These are the activations of a small neural network, seen along a few directions. Each row is one input.
Each table varies a few parts of the input and shows all the possible inputs, shuffled.
A made-up example of a description, with smaller parts first: line(4) and (point or ring(9) or (values(2) and ring(5))).
Shared parts are said once, and a part with two or three values counts as separate values.
(in the rows, 128 means zero)

Other details of the inputs vary at random and push rows far along three fixed directions, the same in every table; ignore that.

Table:
row 1: [147 103 137 130 159 108 120 117 151 158 135]
row 2: [114 135 123 119  88 138 185  82 141 144 119]
row 3: [113 131 114 104 102 151 172  98 142 148 131]
row 4: [129 156 125 104 129 150 119 166 157 139 126]
row 5: [151  97 133 134 158 106 136 105 141 143 120]
row 6: [ 95 135 158 145 132 135 121 146  82 122 133]
row 7: [132 110 115  89  79 142 166  97 150 110 134]
row 8: [137 190  92  74 135 147 115 177 147 124 146]
row 9: [120 118 118 149  98 133 196  91 124 136 149]
row 10: [167 131 116 113 114 104  87 160 170 138 125]
row 11: [136 139 100 109 156  94 114 152 161 144 134]
row 12: [116 111 130 127  69 139 174  96 161 104 132]
row 13: [ 97 126 152 140 139 129 118 148  93 128 135]
row 14: [108 139 150 145 128 133 130 138  92 119 134]
row 15: [118 132 144 152 132 143 126 131 102 108 107]
row 16: [127 142 120 119  98 136 197 119 135 124 129]
row 17: [150 116 111 151 155  88 130 118 143 135 143]
row 18: [125 143 115 111  98 142 173  92 145 135 123]
row 19: [117 146 137 123 139 147 100 124  95 124 126]
row 20: [147 128 110 101  96 111 111 161 128 132 132]
row 21: [116 164 105 107  99 148 151 132 159 131 114]
row 22: [151 111 120 127 160  97 136 144 151 142 138]
row 23: [120 135 158 136 139 146 108 121  92 120 125]
row 24: [ 89 124 135 152 130 138 112 126 101 119 109]
row 25: [165  99 140 141 166 104 127 111 139 144 125]
row 26: [116 149 135 124 137 134 102 121 101 116 110]
row 27: [151 166  90  28 107 150  84 181 153 114 122]
row 28: [118 117 166 137 110 112  94 108 105 108 123]
row 29: [138 102 111 153 155  98 117 118 160 144 121]
row 30: [145  97 112 151 157 119 118 123 155 150 142]
row 31: [ 91 126 152 151 132 148 110 140  97 121 115]
row 32: [135 166 112  91 131 158 116 134 131 127 134]
row 33: [116 125 143 116  90 153 191  96 142 154 132]
row 34: [154  82 114 136 131 112 112 120 152 105 135]
row 35: [173 110 130 137 161 110 130 107 141 133 128]
row 36: [116 137 146 145 140 123 125 140  85 108 121]
row 37: [ 91 126 135 144 133 137 122 132  81 123 140]
row 38: [168 129 114 127 163 101 129 144 149 127 140]
row 39: [137 171  99  97 131 154 112 160 160 132 130]
row 40: [135 108 112 125  56 137 161 117 139 135 119]
row 41: [148  92 121 172 159  95 122 109 153 147 127]
row 42: [126 118 147 169 143 136 120 122  94 103 108]
row 43: [141  99 122 141 162  91 114 100 146 150 124]
row 44: [118 128 129 128  98 134 200 116 128 132 130]
row 45: [145 128  95  87 105 142 103 162 146 110 122]
row 46: [104 152 130 136 135 118 111 140  97 117 124]
row 47: [106 161 132 102 135 142  99 139 110 124 111]
row 48: [124 163  95  90 132 153 113 163 161 135 127]
row 49: [139 183 110  81 126 162 117 178 169 129 128]
row 50: [174 108 132 137 162 106 129 108 144 136 125]
row 51: [ 95 120 153 150 130 151 115 139 102 126 120]
row 52: [156 107 133 156 157  98 132 127 138 143 153]
row 53: [124 172 113 110 139 161  91 164 123 113 123]
row 54: [154  95 124 149 160 111 129 129 157 140 124]
row 55: [125 168 106 110 124 143 117 149 147 119 111]
row 56: [142 171  94  96 132 158 114 158 158 125 134]
row 57: [165 110 120 139 159 114 118 102 142 146 143]
row 58: [123  97 106 115  62 130 184 108 125 120 140]
row 59: [105 117 125 118  94 157 183  85 130 149 136]
row 60: [ 91 131 134 139 138 119 114 137  93 121 125]
row 61: [108 123 141 149 142 140 116 137 101 110 104]
row 62: [119 113 152 167 145 135 120 127  94 112 109]
row 63: [115 115 158 158 106 116  96 121 114 101 121]
row 64: [125 116 141 120  95 133  92 129  79 117 111]
row 65: [153 127 109 138 154  89 126 129 151 138 139]
row 66: [147 129 111 128 159  90 119 143 155 146 140]
row 67: [111 124 153 124 139 143 123 122  95 120 110]
row 68: [109 134 164 137 131 144 113 119  90 127 121]
row 69: [149 119 111 133 157 105 127 137 147 150 155]
row 70: [143 100 125 146 155  93 148 125 137 138 133]
row 71: [126 144 134  88 138 143 116 148 146 148 129]
row 72: [107 123 147 128 109 117 117 128 110  85 139]
row 73: [107 139 134 147 138 131 115 133  84 118 138]
row 74: [119 111 140 109  72 135 174  80 150 110 135]
row 75: [166  96 144 153 161 103 125 101 144 152 140]
row 76: [127 113 159 137 100 114  94 117  93 124 115]
row 77: [121 111 129 135 104 146 180  79 128 150 138]
row 78: [107 123 139 162 142 148 103 129  91 120 125]
row 79: [133 156 125  94  89 113 108 167 135 127 131]
row 80: [111 133 133 130  84 137 201 111 137 146 142]
row 81: [105 131 157 138  98 108 112 131 103 100 134]
row 82: [150  87 115 127 132  95 123 125 141 107 150]
row 83: [126 144 149 121 142 139 111 130  97 114 108]
row 84: [114 134 152 156 134 149 109 138 100 116 119]
row 85: [143 103 121 130 159  99 115 108 152 154 128]
row 86: [ 95 126 115 128  93 142 190 106 121 139 142]
row 87: [124 132 140 154 141 146 116 132  96  98 110]
row 88: [157 118 128 146 151 117 120 137 164 149 135]
row 89: [112 155 123  96 126 132 134 165 141 140 136]
row 90: [113 146 124 146 136 140 101 133 108 107 113]
Each input here is: values(3) and (ring(6) or (values(4) and line(6))).
Changing only the values(3) part turns row 39 into row 73. The same change can be made to row 54. Which row results? -> row 22
Changing only the values(3) part turns row 49 into row 23. The same change can be made to row 62. Which row results? -> row 25
Which other rows does row 88 become when the values(3) part takes its other values? List them by row number. -> row 68, row 80
Which other rows does row 73 become when the line(6) part takes its other values? List them by row number. -> row 8, row 9, row 37, row 69, row 86
Which other rows does row 37 become when the values(3) part takes its other values? List them by row number. -> row 30, row 59
A walk changes only the ring(6) part. It starts at row 7 and steps to row 27. List the rest of the walk in order. -> row 64, row 76, row 28, row 74
Which other rows does row 53 become when the values(4) part takes its other values? List them by row number. -> row 42, row 55, row 84

Table:
row 91: [ 87 165 157 126 165 151  73 130  34 102 109]
row 92: [168 138  93  78  85 106 167 147 231 145 151]
row 93: [125 102 158 209 203  95  71 101  82 144 125]
row 94: [ 94 207 159  96 187 151  34 199  79 105  90]
row 95: [172 154  97  33  96 102 140 158 236 152 136]
row 96: [196 124 111 134 225  91  85 182 156 135 145]
row 97: [ 65 213  99  82  79 199 178 152  91  98 115]
row 98: [111 100 129 137  64 123 184  92 115 112 149]
row 99: [132  71 133 178 113  80 151 108 135 112 146]
row 100: [183 124  77  82  89 152 139 108 217 120 108]
row 101: [101 173 146  63 134 132  26 190  65  79 114]
row 102: [134  51 174 231 192  89 138  58  64 125 137]
row 103: [149 117 101  82  81 108 170 113 178 138 156]
row 104: [140 102 151 202 196 100 107 145 112 137 124]
row 105: [200 129 101  74 188  63  38 184 195 131 158]
row 106: [ 86 144 170 126 119 130  56 158  64  82 116]
row 107: [ 67 185 140 157 178 144  53 187  53  85  97]
row 108: [118  83 144 223 147 102 182  90 117 136 123]
row 109: [145 123  82 113 120 131 204 136 214 160 142]
row 110: [151  98 149 188 206  96 102 120  93 114 137]
row 111: [162 132 113  68  83 106 153 134 205 155 130]
row 112: [150  41 141 158  99  76 166  56 118 146 142]
row 113: [ 77  63 147 201  84 147 215  26  91 156 136]
row 114: [152  65 141 162 148  74  79 109  91 123 148]
row 115: [ 77 203 105  59  32 181 137 191 103  90 110]
row 116: [132  28 182 207 143  59 113  60  86 118 137]
row 117: [ 73 158 172 118 171 160  47 170  50 100  99]
row 118: [157 116 114  83 114 139 196 116 207 185 141]
row 119: [155 136 102  91 124 149 174 149 205 167 149]
row 120: [141 150  94 106 123 121 194 107 213 176 137]
row 121: [170 158  75  58  95 104 152 185 242 137 146]
row 122: [ 49 235 111  91  88 200 141 180  94 106  98]
row 123: [164 115 101 139 216  90  59 160 171 148 147]
row 124: [ 76 184 123  77  21 183 152 155  94  97 115]
row 125: [203 158 112 109 228  95  56 205 200 162 139]
row 126: [185 120 124 146 207  89  87 135 174 182 142]
row 127: [131  72 183 223 188  96  99  76  69 154 119]
row 128: [178 182  61  58 147 127 176 181 225 142 141]
row 129: [139  79 160 173 189 118  92 123 108 147 140]
row 130: [ 93 191 153 133 173 153  64 189  80  98 103]
row 131: [137  76 134 205 147 114 177  78  95 137 140]
row 132: [113  75 118 161  53 110 222  76 125 117 149]
row 133: [111  53 124 184  43 109 232  56 105 123 145]
row 134: [169  63 137 166 160 117  50  83 117  99 100]
row 135: [ 93  88 107 177  88 143 221  72 135 152 138]
row 136: [174 150  65  62  89 108 142 180 202 139 148]
row 137: [ 33 173 114 115  69 198 182 139  89 102 111]
row 138: [ 65 178 137  75  26 184 140 144  73  98 110]
row 139: [120  99 130 135  63 117 194  89 140 116 150]
row 140: [170 131  84  79  77 111 155 144 192 145 151]
row 141: [ 84 183 145  89  32 235 128 123  97  61  84]
row 142: [156 144  87  68 126 139 180 139 230 175 146]
row 143: [158 191  79  47 142 123 156 152 239 178 125]
row 144: [118  94 150 136  57 116 176  81 120 137 121]
row 145: [ 90  98 134 145 105 138 185  70 124 150 124]
row 146: [196 153  96  52 104 159 107 134 228 125 115]
row 147: [126  75 158 206 197 104  83 120  91 123 134]
row 148: [147  12 170 220 144 108  85  23  72 101  88]
row 149: [ 71 157 164 152 175 149  65 132  13  81 114]
row 150: [ 78 195 131  87 176 166  26 195  83 103 113]
row 151: [ 57 166 156 102  22 179 154 128  68  96 107]
row 152: [191 168  90 113 230  87  40 192 199 164 140]
row 153: [171 153 103  68 131 136 178 115 185 172 141]
row 154: [ 71 162 146  76  19 176 160 122  78 108 101]
row 155: [142  73 135 180 154  68  93 130 109 100 147]
row 156: [161 109 106  73  85  93 180 104 203 147 146]
row 157: [ 90 206 157 126 178 170  26 201  54 104 104]
row 158: [194  98 119 138 162  63  72 160 184 138 148]
row 159: [115  53 142 171  38 114 218  38 101 139 143]
row 160: [ 83 184 154 101 173 181  15 195  53 110 113]
row 161: [ 98 178 164 105 181 151  65 166  50  90 102]
row 162: [108  87 129 193  91 137 246  27 101 139 144]
row 163: [126 104 132 146  50 121 187  97 139 132 136]
row 164: [131  72 188 227 195 100 106  93  75 144 128]
row 165: [ 82 178 158 115 184 146  48 154  32  84 102]
row 166: [104  81 133 176  91 152 232  88 133 148 137]
row 167: [ 89 195 107  82 127 188  96 204 113 118 119]
row 168: [203 157  87  86 236  86  45 175 181 157 149]
row 169: [178 131  89 135 160 102 160 144 214 181 143]
row 170: [ 62 185 158 111  77 211 188 130  53  93 116]
row 171: [ 42 191 160 120  76 196 180 120  76 109  98]
row 172: [ 68 175 140  58  27 179 141 139  66  99 104]
row 173: [ 89 161 150  97  76 151 102 157  93  98 114]
row 174: [117 123 154 141 104 144 208  86 138 164 120]
row 175: [118  97 142 179  99 150 220  55  96 139 141]
row 176: [ 59 167 135 110  23 172 173 152  92  85 108]
row 177: [159 119 102  96  83 100 181 123 215 139 155]
row 178: [231 129 111  73 187 109  12 155 212 123 109]
row 179: [ 98 114 126 183  95 132 227  63 142 149 129]
row 180: [133  73 131 220 194  82 126  94  82 113 137]
row 181: [190 113 100 131 164  64  60 189 175 132 140]
row 182: [145 123  90  84 114 131 186 103 208 190 140]
row 183: [172 137 109  87 125 137 209 112 193 167 152]
row 184: [ 57 202 142  48  50 181 125 169  97  80 114]
row 185: [181 161  84  61 129 139 185 125 212 177 154]
row 186: [174 136 120 132 218  80  58 144 163 172 127]
row 187: [128  57 153 239 188  86 134  60  66 117 141]
row 188: [102 139 129 111  76 142 123 140  83  96 131]
row 189: [164  56 147 207 142 121  86  86 115  88 105]
row 190: [180 104 125 121 217  97  48 151 160 173 140]
row 191: [132  75 155 204 193 116  69 119  82 139 141]
row 192: [117  47 148 236 172 102 116  70  81 144 142]
row 193: [204  98  83 128 175 107  42 149 184 103 103]
row 194: [ 98 196 174  85 186 169  36 195  33  89 100]
Changing only one part turns row 96 into row 170. The same change can be made to row 107. Which row results? -> row 179
Changing only one part turns row 91 into row 97. The same change can be made to row 156. Which row results? -> row 155
Changing only one part turns row 104 into row 125. The same change can be made to row 135. Which row results? -> row 192
What do these inputs look like to the network? -> line(4) and (values(2) or ring(9) or (values(3) and ring(5)))
Which other rows does row 189 become when the values(2) part takes its other values? List them by row number. -> row 193
A walk changes only the line(4) part. It starts at row 189 and steps to row 141. List the rest of the walk in order. -> row 146, row 178
A walk changes only the ring(5) part. It starts at row 142 and steps to row 150. List the rest of the walk in order. -> row 113, row 160, row 129
Which other rows does row 168 become when the values(3) part takes its other values? List them by row number. -> row 93, row 113

Table:
row 195: [104  99 160 159 125 122 100  95  65 112 119]
row 196: [177 104 139 150 193  91  61 129 146 132 118]
row 197: [179  91 103 124 135 104 127 114 190 156 142]
row 198: [ 92  87 154 195 131 111 114 111  67 110 130]
row 199: [105  92 144 189 141 113 122  99  62 110 128]
row 200: [113 170 134  93 147 156  72 161  80  90 120]
row 201: [109  96 149 151  72 126 186  94 126 143 131]
row 202: [110 177  99  80  91 149 163 157 142 124 131]
row 203: [116 161 122 119 146 148  82 163  87  96 122]
row 204: [ 89 117 150 180 122 142 205  70 126 178 130]
row 205: [178 127  95 130 154 108 151 132 194 146 133]
row 206: [115 168 118  64  79 149 146 141 146 131 125]
row 207: [111 160 110 111 100 160 155 143 157 119 115]
row 208: [111 158 141 108 131 158  65 167 102 104 106]
row 209: [110 153 147  99  91 138 139 138 118 126 123]
row 210: [170  92 108 122 131  89 131 122 188 162 145]
row 211: [116 152 143 107 135 149  61 148  83 100 114]
row 212: [183 113 109 123 157 103 153 111 192 146 135]
row 213: [111 174 116  66  98 149 152 148 131 119 130]
row 214: [183 121 106 106 149 110 149 122 190 147 142]
row 215: [109  90 136 179  90 139 191  81 123 128 129]
row 216: [105 161 119 101  87 140 159 160 148 129 134]
row 217: [168 103 124 133 194  80  73 133 129 130 142]
row 218: [185 114 112 109 139 107 131 118 195 156 134]
row 219: [163 122 142 130 191  79  74 159 125 127 143]
row 220: [146 124 130 142 230 121  88 140 122 168 136]
row 221: [ 99  80 159 180 124 121 100  95  66 116 120]
row 222: [111 167 122  89  90 170 137 144 150 120 103]
row 223: [ 94 153 128 120 139 140  68 170  87  99 120]
row 224: [122 177 105  92 102 165 158 153 144 119 122]
row 225: [110 102 142 173  92 116 206  92 111 135 139]
row 226: [100  93 131 171  88 143 176  84 106 118 132]
What do these inputs look like to the network? -> values(2) or (ring(5) and line(6))
Which other rows does row 195 become when the ring(5) part takes its other values? List them by row number. -> row 199, row 217, row 221, row 223
